Each row below holds a small network's activations on one input, seen along a few directions.
In each table, some parts of the input vary, and every possible input appears once, in random order.
A made-up example of a description, with smaller parts first: one of 5 places around a ring, together with either a single point or (one of 2 separate values, together with one of 4 places along a line) or one of 11 places around a ring.
Shared parts are said once, and a part with two or three values counts as separate values.

Other details of the inputs shift rows strongly along three fixed directions, in all tables alike. That doesn't count.

Table:
r1: [ 0 -9 -6  7 22  5  4  7 -2 -6 15]
r2: [ 15 -23   0   8  28 -12   5 -11  18 -12  30]
r3: [  3   5  -7   6  11 -11 -14   9  13  25  -8]
r4: [ 12  18 -16  -7 -14 -23 -25  22  19   6 -13]
r5: [  6 -12  26 -11  11   6  39 -36 -26 -26  14]
r6: [-24 -30 -17  16  13  38  10  -8   5  59  -4]
r7: [ -5 -26  -1  14  31  15   6 -21 -16 -12  41]
r8: [ 11 -13   7  10   7   3   6   4  13 -32  24]
r9: [ -6  25   5 -25 -27  -7  11  11  -9  -2 -40]
r10: [  2  43  10 -30 -22 -29 -10  11 -18  -3 -39]
r11: [  7  -9  -4  16  -3  -3 -17  -2  25   6   8]
r12: [-27 -18  -9  20  -5  42   6  -8   1  47 -16]
r13: [  5  45   8 -31 -25 -22  -3  16 -18  -1 -40]
r14: [  2  25  -3 -24 -21 -14  -2   9 -20 -20 -15]
r15: [ 15  15 -23   6   3 -12 -27  50  32   6  -3]
r16: [  2 -26 -17  23  26   3 -12  11  37  29  16]
r17: [ -3  27   2  -4 -11 -14 -19  18  -6   7 -26]
r18: [-12  10  17   0   0   5  21 -20 -34 -29  38]
r19: [ 13 -26  -1   3  17  -4  15  -5  17 -15  25]
r20: [-32  11  10  -2   4  48  26 -13 -45  64 -35]
r21: [  3 -17  15  -8   3   6  29 -34 -24 -26  18]
r22: [-11  21  16   7   8   4  14  -3 -21  -4  25]
r23: [  4  -6  -4  12  11   7 -10   1  -2  -8  25]
r24: [ 12  -2  13 -16  16  -6  24 -19 -20 -27  17]
r25: [ 20  13 -20   8   8 -20 -28  35  36  18  -4]
r26: [  3  -9  -9  22   5  -6 -22  13  40  26  -3]
r27: [-39   6  14  -1   8  40  20 -25 -51  57 -36]
r28: [-18  -8  -5   4  10  20  11   0  -7  26 -11]
r29: [  9  16  15 -24 -16 -22  12 -10  -3 -11 -23]
r30: [  5  -5  -8  -5 -10 -21 -14   3  24  -4  -1]
r31: [  5   6  -1 -16 -15 -16   0  -5   3  -6 -12]
r32: [ -4  11 -12   6 -12  -6 -25  22   7   7 -13]
r33: [  5 -32 -16  27  17   1 -19   2  39   7  32]
r34: [  0 -19  19   2  23   1  21 -34 -16 -19  20]
r35: [  8  21 -25  -1  -6 -12 -31  37  14  15  -4]
r36: [  1 -18  15 -13   5 -10  20 -36 -15 -27  15]
r37: [ 10  14 -22   9  13  -1 -22  41  20  20   2]
r38: [  1 -23  -6  19  15  16   4  -2  -1 -20  35]
r39: [  2  28  20 -17 -26 -12   3   5 -15 -27 -27]
r40: [  1 -15  16   0  26   2  16 -30 -21 -19  23]
r41: [10 -7  4 14 22  5 -2 -4  4 -1 21]
r42: [ 9 -8 -6  6 -2  0 -5 -2 17  6  6]
r43: [  6 -21   6  -4  16  -7  17 -10   5 -28  20]
r44: [ 19  36 -12 -19 -25 -37 -33  29  15  -8 -18]
r45: [  0 -20  11  11   7  16  16 -11   8 -10  13]
r46: [ -1  20 -12 -11 -17 -16 -20  21  -1  -4 -19]
r47: [  3  14  10 -10 -24 -15  -5 -12  -6 -10 -18]
r48: [  3 -23  10  -8  -5   7  29 -22  -8 -36  19]
r49: [ 16   6 -16  15  16   2 -20  38  24   4  20]
r50: [ 14   5   8  -7 -20 -15   0   6  23  -8 -14]
r51: [  5  19   6 -18   0 -22  -4  -2  -9  -5 -13]
r52: [  3 -14   4  -2  14  14  18 -16 -23 -23  33]
r53: [  4  -6 -25   5  -5  -3 -18  27  33  13   0]
r54: [ -5   9   6  -9 -29   0   3  -2  -6 -17 -16]
r55: [-22  -7 -19  20  15  47  -1   2  -8  70  -7]
r56: [  4  -5   8 -12  -8   3  23 -12 -24 -43  14]
r57: [  6  -4  -5   2 -10 -15 -14   8  15 -27   9]
r58: [ 12   1 -23  10  15 -17 -35  22  26   5  19]
r59: [  4 -16 -14   8  23  -2  -8   3  -1 -20  37]
r60: [ -8  19  22 -21 -31 -14  10 -10 -12  -8 -42]
r61: [ -1 -13   4   4   2  18  18  -3   7   3   1]
r62: [ -4  37   5 -21 -34 -25 -20   8 -16 -12 -35]
r63: [-24 -26  -7  26   3  38   3 -14   9  55  -7]
r64: [-29  13  -4  -3 -13  39  10  -2 -37  46 -33]
r65: [  5 -19 -10   2   8  -7   0   1   7 -28  28]
r66: [-33 -11   4  -3   2  41  37 -17 -23  51 -32]
r67: [-25   3 -17   7   8  24 -12   7 -17  58 -14]
r68: [  6  10  -1  -6  11 -14  -6  10  -6 -15   6]
r69: [ -2  14 -15 -11 -24  -7  -8  23   9   2 -22]
r70: [  2  14  -8   2  -6 -15 -29   7   8  10  -9]
r71: [  4   3   7  -4  -5  -5  -2 -12  -9 -16   8]
r72: [ 10 -14  29 -12   4  -1  37 -37 -15 -30  12]
r73: [  2   8   0  11   5   5 -12  16   3   3   5]
r74: [  4  -9  -3 -11   2  -1  15  -3 -16 -34  17]
r75: [-26  -2  17   7  -7  32  21 -28 -21  57 -40]
r76: [  6  30 -11   0 -26 -16 -35  30  10  -5 -14]
r77: [  5 -12  -8   4  16  -9  -9  -7   7  -6  20]
r78: [  4 -12  -3  12  12  -7 -12 -10   9  -6  18]
r79: [ -3  22  17 -16 -15 -14   3  -2 -20 -23 -24]
r80: [  7 -14  -5   4  -8   2  -2  -1  21   1   6]
r81: [  9 -14   5  17  28   9   2  -1   0 -14  38]
r82: [  0 -23 -22  27  11   5 -22  16  37  13  19]
r83: [  4  26  12 -21 -21  -7  10  10 -15 -21 -25]
r84: [ 11 -11  -2  10   2 -18 -19  -3  25 -11  16]
r85: [ -1  -8   0  -6 -11  10  16  -4  -5 -22   6]
r86: [  8  -5 -10  26  11  -9 -29  15  41  30  -1]
r87: [-30 -15  -8   3  -2  28  13 -12 -12  45 -21]
r88: [ -6  29  13 -24 -37  -1  15   5 -14  -6 -46]
r89: [12 -9  0  9 25 12  9 -3  1  4 25]
r90: [ 9  0  4 14  9 -2 -7  0 12  8  2]
r91: [  7   1  34 -16 -24 -14  20 -27  -5 -30 -12]
r92: [ -8  -1  21 -12  -6   0  22 -20 -21 -25 -10]
Each input here is: one of 2 separate values, together with either a single point or (one of 5 places around a ring, together with one of 9 places around a ring).
Q: The inputs of r60 and r82 match in every part but the choice among 2 separate values. If r2 is changed in the same way as r60 into r82, which row does it become?
A: r36
Q: The inputs of r90 and r47 match in every part but the choice among 2 separate values. If r28 is changed in the same way as r90 into r47, which row does it become?
A: r65
Q: The inputs of r63 and r91 match in every part but the choice among 2 separate values. If r32 is changed in the same way as r63 into r91, which row does it become?
A: r79
Q: Change only the place on the ring of 5 in r79. List by row number the other rows that result.
A: r1, r15, r39, r83
Q: Change only the choice among 2 separate values in r74. List by row number the other rows that result.
A: r15
Q: Change only the place on the ring of 5 in r30. List by row number the other rows that result.
A: r6, r33, r63, r80
Q: A walk changes only the place on the ring of 9. It starts at r52 and steps to r55. List the rest of the walk in order.
A: r21, r42, r80, r48, r85, r56, r64
Q: Change only the choice among 2 separate values in r13. List by row number the other rows that result.
A: r35

Table:
r93: [  9  10  22   4  30   9   1  -2 -24   4  15]
r94: [-14 -13  26   2   0   9  25 -41 -14   3 -12]
r95: [  9  42   6 -26 -42 -27 -12  22  10  35 -65]
r96: [ -1   8  17  -9  -5 -14  13 -11  17   2 -22]
r97: [  2   4 -19   8 -11  13   1  25  20  17 -11]
r98: [  1  12  -5 -21 -18 -16  -9   7 -15 -31   2]
r99: [  8  10  -3  -3  10 -31 -13  -3   2 -16  13]
r100: [-13 -10   8  -3  15  12  36 -24 -32  30 -20]
r101: [-13  -2  10 -26 -18  26  37 -13 -44   4 -31]
r102: [  3   0 -44  15  16  16 -42  51  36  30   7]
r103: [-25 -56  -2  32  28  60  29 -29   4  20  37]
r104: [ 33 -11   9  -4  12 -48 -14 -22   9 -74  58]
r105: [-25   3   4  -4 -25  17   1 -14 -11   8 -20]
r106: [  4   6  28 -23 -23 -21  -2 -31 -12 -23 -18]
r107: [ 23 -10   2  -5  28 -31   5 -14  -1 -50  37]
r108: [ 13  46  -6   2  -8 -11 -36  52  13  -9   4]
r109: [ -1 -28 -38  43  13  11 -25  27  15  18  31]
r110: [-12 -12 -16  17  -2  26   2  19  26  32  -5]
Q: Describe the family of inputs behind these rows.
A: one of 2 separate values, together with either a single point or one of 8 places around a ring
Q: The inputs of r110 and r96 match in every part but the choice among 2 separate values. If r98 is changed in the same way as r110 into r96, which row does it become?
A: r99
